Each row below holds a small network's activations on one input, seen along a few directions.
In each table, some parts of the input vary, and every possible input appears once, in random order.
A made-up example of a description, with smaller parts first: values(2) and (point or line(11) or (line(4) and ring(5))).
Shared parts are said once, and a part with two or three values counts as separate values.
(in the rows, 128 means zero)

Other details of the inputs vary at random and push rows far along three fixed directions, the same in every table; ignore that.

Rows:
R1: [130 140 178  73 122 151 111 150 180 174 133]
R2: [114 143 186 112  99 109 171 106 109 168  75]
R3: [180 134 186  72 151 149 146 141 133 120  98]
R4: [ 89 185  60 165  82  69 164 139  54  96 172]
R5: [147  81  38 204 108 109 113 109 140  43 190]
R6: [151 118  88 216 161 165 116 178 109 158 129]
R7: [ 98 133 121  61  75  57 166 117 125 112 198]
R8: [115 146 155 103  65  53 188 114 127  82 180]
R9: [115  75  49 183 166 177 110 139 143 147 114]
R10: [165  83  90 207 167 147 139 176 102 157 122]
R11: [155 156 180  96 132 135  92  93 182 146 106]
R12: [180  98 111 126 107 118 110 105 185  31 213]
R13: [127 134 165  61 133 175 122 134 177 129 104]
R14: [ 83 172 122  73  44  90 140 127 121 102 192]
R15: [140 104 172  57 133 153 138 138 169 142 107]
R16: [137 157 161  87 153  90 169 122  94 181  94]
R17: [ 69  50 134 211 153 109  81 157  49  37 249]
R18: [123  55  80 196 141 162 131 175 130 174 130]
R19: [152 158 185  99 121 144  90  97 172 140 101]
R20: [150 101 137  42  65 107 118 115 147  58 196]
R21: [ 92  95 233 150 195 169  37 151  99 115 174]
R22: [154 146 202 106 127 131 123 127 183 158 121]
R23: [ 92  88 214 135 211 183  47 134 105  74 144]
R24: [121 195 161  99 148 104 154 143 115 176  96]
R25: [187 124 141 124 167 185 110 152 150 103 115]
R26: [122 208 107  79 112  67 141 110 122  78 188]
R27: [147 134  71 211 153 188  95 157 104 136 110]
R28: [101  60 226 133 204 171  63 139  90  82 147]
R29: [ 87 193  34 156 112  55 145 114  76  91 164]
R30: [ 96 130 108  52  86  68 170 106 129  85 179]
R31: [188  76 132 131  68 132 123 119 153  24 203]
R32: [ 86 195  41 158 101  64 143 118  67  84 160]
R33: [ 62 181  60 181  69  76 161 103  99  78 155]
R34: [151 158 181  97 143 139 106  98 190 147 115]
R35: [ 61 155  93 184 147 114 188 110 107 146  47]
R36: [198 122 144 131 153 151  77 143 139 156 141]
R37: [ 42 158  53 154  73  74 170 147 100 116 186]
R38: [ 77 161 136  71 140 132 157 124 148 153  74]
R39: [119  54  72 189 145 182 136 164 127 143 110]
R40: [ 72 189 110  73  73  95 144 128 151  83 187]
R41: [108 161 157 101 128 112 145  81 129 138  54]
R42: [ 98 148  53 148 117  54 203 136  69  70 153]
R43: [ 55 122  46 135  65  86 184 124  73  82 152]
R44: [126 189 155  94 154  98 145 123 109 185 102]
R45: [206  89 145 117 151 163 102 136 119 118 110]
R46: [136 135 175  70 106 150  86 130 157 176 125]
R47: [182 147 139 133 167 175  91 158 165 128 132]
R48: [150  56  97 224 152 136 136 132 128 168 122]
R49: [152  51  82 215 152 142 126 116 124 139  95]
R50: [101 166 159 104 144 112 170 101 152 137  62]
R51: [152  64  72 216  94  96 148 149 136  71 215]
R52: [132 192 125  84  80  57 134 119  93  91 186]
R53: [139  89  90 230 153 143 113 133 142 173 130]
R54: [128 152 161  67 116 164  78 120 169 156 113]
R55: [119 137 181 109 109  89 158  96 110 175  75]
R56: [148  97 165  50 128 144 116 113 156 150 104]
R57: [142  86  87 231 143 139  99 128 134 172 121]
R58: [ 46  98 146 225 216 175  46 149  74 109 147]
R59: [ 69 155 102 194 121  89 153 106  86 193  69]
R60: [208  87 139 114 162 154 104 132 128 124 115]
R61: [102 168 162 104 118 131 158  91 128 131  54]
R62: [180 149 144 135 159 185  91 159 158 124 132]
R63: [195 132 158  65  79  83 121 128 114  67 208]
R64: [ 48 147  72 159 128 100 142 124  92 215  85]
R65: [175 112 139 148  76 120 109 141 181  58 237]
R66: [142 120 131 122 116 209  70 147 171 139 132]
R67: [ 70 185 138  82 132 132 138 130 157 174  91]
R68: [ 75 179 132  77 138 126 130 111 151 183  96]
R69: [115  82  65 199 149 163  99 156 138 189 142]
R70: [142  61  97 221 149 162 149 141 131 127  98]
R71: [164 125 153 153 146 169  95 133 198 129 127]
R72: [ 86 153 128  65 135 122 135  99 135 161  71]
R73: [ 41 148  68 148 124 143 163 122  87 160  53]
R74: [200 119 100 108 107 130  89 128 135  22 205]
R75: [174 107 201  92 120 114 124 102 156 161 110]
R76: [193 117 130 116 180 169 101 131 151 116 121]
R77: [186  68 156 136 152 152 123 112 169 126 118]
R78: [118 134 169 100 120 100 163  85 114 148  56]
R79: [103 176 179 119 101 116 148 107 123 173  82]
R80: [ 46 142  63 145 134 124 150 112  88 167  53]
R81: [162 127 158 155 138 179  96 134 191 125 127]
R82: [ 79 177 130  76 127 122 116 106 143 182  87]
R83: [ 96 150 100 170 132 107 183 141  38 178  66]
R84: [164 111 197  90 137 134 151 115 173 126  94]
R85: [175 161 136  61 114 106 133 133 156  29 194]
R86: [197 129 152  61  91  74 123 124 124  73 213]
R87: [ 98 129 151  72 116 100 147 115 116 197  91]
R88: [160 101  57 194 181 159 104 136 106 129  98]
R89: [167  75  70 193 184 151 135 145  99 139 109]
R90: [ 90 137 163  78  95 128 158 129 105 184  86]
R91: [206  97 116 110  90 138 118 144 120  23 208]
R92: [ 84 175  77 161 151 130 170 124  58 142  46]
R93: [130 164 173  94 139 106 178 142  93 167  87]
R94: [158  71 155 120 123 178 114 166 161 156 143]
R95: [166  64 147 115 114 167  89 145 145 162 136]
Description of these inputs: ring(5) and (point or (values(3) and ring(6))).
The inputs of R40 and R37 match in every part but the ring(5) part. If R82 is changed in the same way as R40 into R37, which row does it become?
Answer: R64
The inputs of R52 and R63 match in every part but the ring(5) part. If R57 is changed in the same way as R52 into R63, which row does it become?
Answer: R75
Which other rows does R53 become when the values(3) part takes its other values? List them by row number.
Answer: R44, R69
Which other rows does R29 become when the values(3) part takes its other values? List them by row number.
Answer: R11, R82
Which other rows does R9 become when the ring(6) part takes its other values? List them by row number.
Answer: R13, R38, R72, R73, R80
Which other rows does R7 become when the ring(6) part takes its other values? List them by row number.
Answer: R18, R87, R90, R94, R95

Rows:
R96: [158 143 164  94 115 134 100 126 159  85 171]
R97: [ 90 158  74 145 108  88 150 131  90  87 163]
R98: [ 83 144 125 137 112  79 142 124  96  94 173]
R99: [172  87  72 187 126 161 113 140 161 108 150]
R100: [105  89  59 202 122 116 141 144  88 104 159]
R101: [158 123 175  98 109 125 106 128 151  97 179]
R102: [ 93 152  94 143 125  97 182 127  93 185  76]
R103: [166 119 154 145 163 187  97 139 160 174  77]
R104: [ 74 139  93 142 109  70 164 112  81 108 141]
R105: [155 114 169 150 170 186  90 140 146 178  89]
R106: [112 172 155  76 131 120 158 113 124 156  70]
R107: [122  96 154 131 153 201  80 141 165 191  91]
R108: [187  79 124 133 121 164 104 144 158  95 160]
R109: [114 142  90 126  87  81 171 112 130  97 148]
R110: [ 71 151 115 150 143  97 157 118  75 172  82]
R111: [183 145 167  59 106 138 107 132 168  91 166]
R112: [153 154 175  83 147 151 113 120 150 165  77]
R113: [127 135 160  73 118 162 119 124 183 195  85]
R114: [117 160 167  58 113 103 130 118 128  70 169]
R115: [100 141 163  95 105  84 139 115 118  80 174]
R116: [131  96  65 187 105 111 151 132 127 115 153]
R117: [137  99  97 215 168 178 110 148 125 190  78]
R118: [ 70 160 104 142 147 115 164 120  84 156  71]
R119: [123 177 149  80 126 105 154 109 129 178  80]
R120: [107 148 156  86 108  86 137 128 106  88 179]
R121: [151 162 178  73 143 146 141 126 147 201  59]
R122: [153 134 185  87 141 142 120 121 141 176  85]
R123: [122 172 144  73 125 118 168 112 135 163  69]
R124: [196  77 150 118 121 158  91 134 166 104 165]
R125: [136  99  52 174 109 120 153 138 122 106 146]
R126: [ 95 175 171  89 139 119 147 105 124 150  75]
R127: [115 107  37 199 122 118 135 130 105  99 147]
R128: [ 98  99  91 190 134 121 126 135 105  88 159]
R129: [174  75 170 119 139 166  84 149 149  93 177]
R130: [151  67 106 195 134 156 102 144 133 107 163]
R131: [101 182 164  83 144 115 136 109 114 157  79]
R132: [128  77 101 204 177 185 117 150 110 170  72]
R133: [110 139  64 146  89  68 166 120 103 110 162]
R134: [ 95 160 177  92 134 114 153 106 121 151  76]
R135: [152 174 136  56  88  90 140 109 154  93 161]
R136: [206 110 134 122 118 165  93 139 191 105 164]
R137: [142 148 190  88 155 149 106 121 136 170  90]
R138: [ 91  94  89 189 155 188 111 145 137 221  57]
R139: [ 87 155 180  82 148 118 149 117 105 146  81]
R140: [130 151 137  82  87  84 150 124 122  99 169]
R141: [ 39 134  80 142  98  95 132 129 107 103 178]
R142: [ 94 151  71 151  96  83 161 115 111  86 153]
R143: [135  98  53 176 112 115 145 128 123 107 145]
R144: [208  78 139 113 113 161 108 144 176 111 164]
R145: [145  72 108 189 151 153  84 151 117 108 174]
R146: [ 89 174 179  87 153 110 131 114 102 161  91]
R147: [ 87 133  81 146 106  80 154 114  91  82 157]
R148: [183  86 126 130 122 147 115 131 159 129 141]
R149: [ 78 127  85 203 181 142 122 138  80 164  80]
R150: [171 111 153 136 162 187 101 148 146 184  84]
R151: [ 88 169  95 152 127  98 173 118 106 183  75]
R152: [ 99 188 167  77 137 104 154 106 111 189  57]
R153: [152 102  73 200 167 183 123 155 131 188  68]
R154: [131  82 107 207 175 178 111 157 103 186  84]
R155: [160 129 157  83 119 134 102 117 153  80 166]
R156: [177  99 164 119 143 170  73 154 150  98 183]
R157: [ 57 143 120 147 156 104 155 114  76 151  76]
R158: [139 161 115  75  89  87 152 104 145  89 155]
R159: [100 118  89 193 135 119 115 142 101 101 172]
R160: [137 156 164  73  83  84 142 114 142  97 171]
R161: [ 85 183 181  93 152 117 135 115 115 151  84]
R162: [188 129 174  72  93 122 120 124 180 108 171]
R163: [152 135 194  71 125 139  96 120 164  74 171]
R164: [104 135 106 132  90  78 162 116 114  99 156]
R165: [ 95 116  56 202 141 124 123 152  86  93 164]
R166: [163  71 149 142 142 156  82 140 140  92 176]
R167: [164  94 159 145 157 184 109 132 159 168  74]
R168: [ 85 145  78 137 102  73 171 109  93 105 129]
R169: [179  98 133 139 132 166  84 152 146 104 177]
R170: [116 160 167  60 115  97 122 107 129  70 168]
R171: [187  74 130 136 118 159 104 147 154 104 166]
What is each input in this table made of?
Answer: line(4) and (point or (values(3) and ring(6)))
The inputs of R122 and R110 match in every part but the line(4) part. If R140 is changed in the same way as R122 into R110, which row does it become?
Answer: R154
The inputs of R135 and R112 match in every part but the line(4) part. If R158 is changed in the same way as R135 into R112, which row does it become?
Answer: R127
Start at R113 and move only the line(4) part, one step at a time. The first step leads to R138. Which rows follow, in order?
Answer: R107, R141
Which other rows does R159 become when the values(3) part takes its other values? List them by row number.
Answer: R146, R156
Which other rows does R135 become when the values(3) part takes its other values? List them by row number.
Answer: R136, R153

Rows:
R172: [ 99 156 163 106 152 139 126 137 127 153 105]
R173: [129 102  66 221 146 139 138 140 107 138  91]
R174: [155 116 172 110 158 149  99 130 118 132 110]
R175: [117 157 158 109 154 144 131 112 120 132  91]
R176: [209 106 132 121 105 157  82 140 184  56 193]
R177: [165 118 158 116 157 143 114 119 153 140 106]
R178: [ 73 160 143  91 110  92 149 126 116 113 153]
R179: [118 159 143 109 126 138 130 123 147 150  83]
R180: [112 144 146 107 118 137 133 121 149 155  85]
R181: [ 63 165 123  80  67  32 179 115  99  51 214]
R182: [133 139 169 116 131 119 139 121 117 172 105]
R183: [ 83 165 134  96  95  85 141 117 126 118 143]
R184: [106 149 132  95 110  70 162 100 122 109 136]
R185: [135 100 173 105 144 153  98 130 128 144 114]
R186: [105 139 145 101 138 130 128 112 150 163  96]
R187: [126 156 144 107 154 126 129 112 140 151  91]
R188: [125 143 166 111 152 135 140 111 114 129  90]
R189: [ 90 108  69 202 162 152 105 146  86 149 108]
R190: [153 120 180 118 163 151 116 142 132 135 117]
R191: [160 129 135  97 137 165 114 144 153 155 106]
R192: [142 131 148 110 152 157 101 123 166 152 108]
R193: [206  75 132 112  90 155  98 134 186  80 207]
R194: [149  54  71 216 128 136 110 164 116  64 215]
R195: [174  76  61 225 120 134 102 155 115  85 212]
R196: [176 103 148 102 134 150 130 139 143 148 107]
R197: [136 102 173 113 142 166 115 120 144 132 111]
R198: [172  85 148 111 111 173  77 132 176  58 207]
R199: [ 74 106  76 200 154 111 145 132  56 150  92]
R200: [ 83 174 132  93 112 104 146 106 115  94 140]
R201: [132 149 164 116 143 118 132 124 123 148  92]
R202: [211  77 142 121  94 147  94 137 181  55 198]
R203: [149 105 175 116 148 160 120 119 136 124 109]
R204: [ 99 151 130  97  84  83 163 110 131 109 128]
R205: [113 158 166 109 160 134 131 135 119 146 102]
R206: [116 154 158 101 155 132 114 123 105 144  94]
R207: [118 165 156 112 134 134 122 127 129 177 107]
R208: [ 87 173 117  87  58  20 175 105 100  50 200]
R209: [197  89 125 109  92 164  89 136 191  86 206]
R210: [142 126 166 116 132 159 101 134 150 175 122]
R211: [ 96 137 159  95 141 136 112 123 115 156  99]
R212: [145 102 158 111 142 147 113 119 164 152 111]
R213: [ 68 139  61 208 146 122 137 140  92 164  91]
R214: [156 138 163 120 150 153  99 135 148 143 107]
R215: [119 136 166 113 125 124 134 122 126 179 107]
R216: [ 89 145  65 214 150 118 145 137  76 176  98]
R217: [ 65 157  19 188 104  85 177 122  85 130 131]
R218: [122 175 108  81 106  88 163 124 113 111 133]
R219: [ 92 164  90  63  47  32 191 113 107  62 198]
R220: [177  56  41 215 105 139 122 145 132  79 200]
R221: [130 115  50 212 151 151 138 137 109 159  98]
R222: [139 101  58 215 149 142 147 135 103 155  99]
R223: [144 108 171 118 133 149 106 133 153 151 112]
R224: [110  93  46 194 139 154 136 155 111 167 101]
R225: [130 162 117  83 104  79 172 122 107 109 131]
The inputs of R182 and R210 match in every part but one. If R220 is changed in the same way as R182 into R210, which row does it become?
Answer: R209
What is each input in this table made of?
Answer: ring(6) and (values(3) or line(6))
Which other rows does R223 become when the line(6) part takes its other values? List them by row number.
Answer: R193, R204, R212, R215, R219
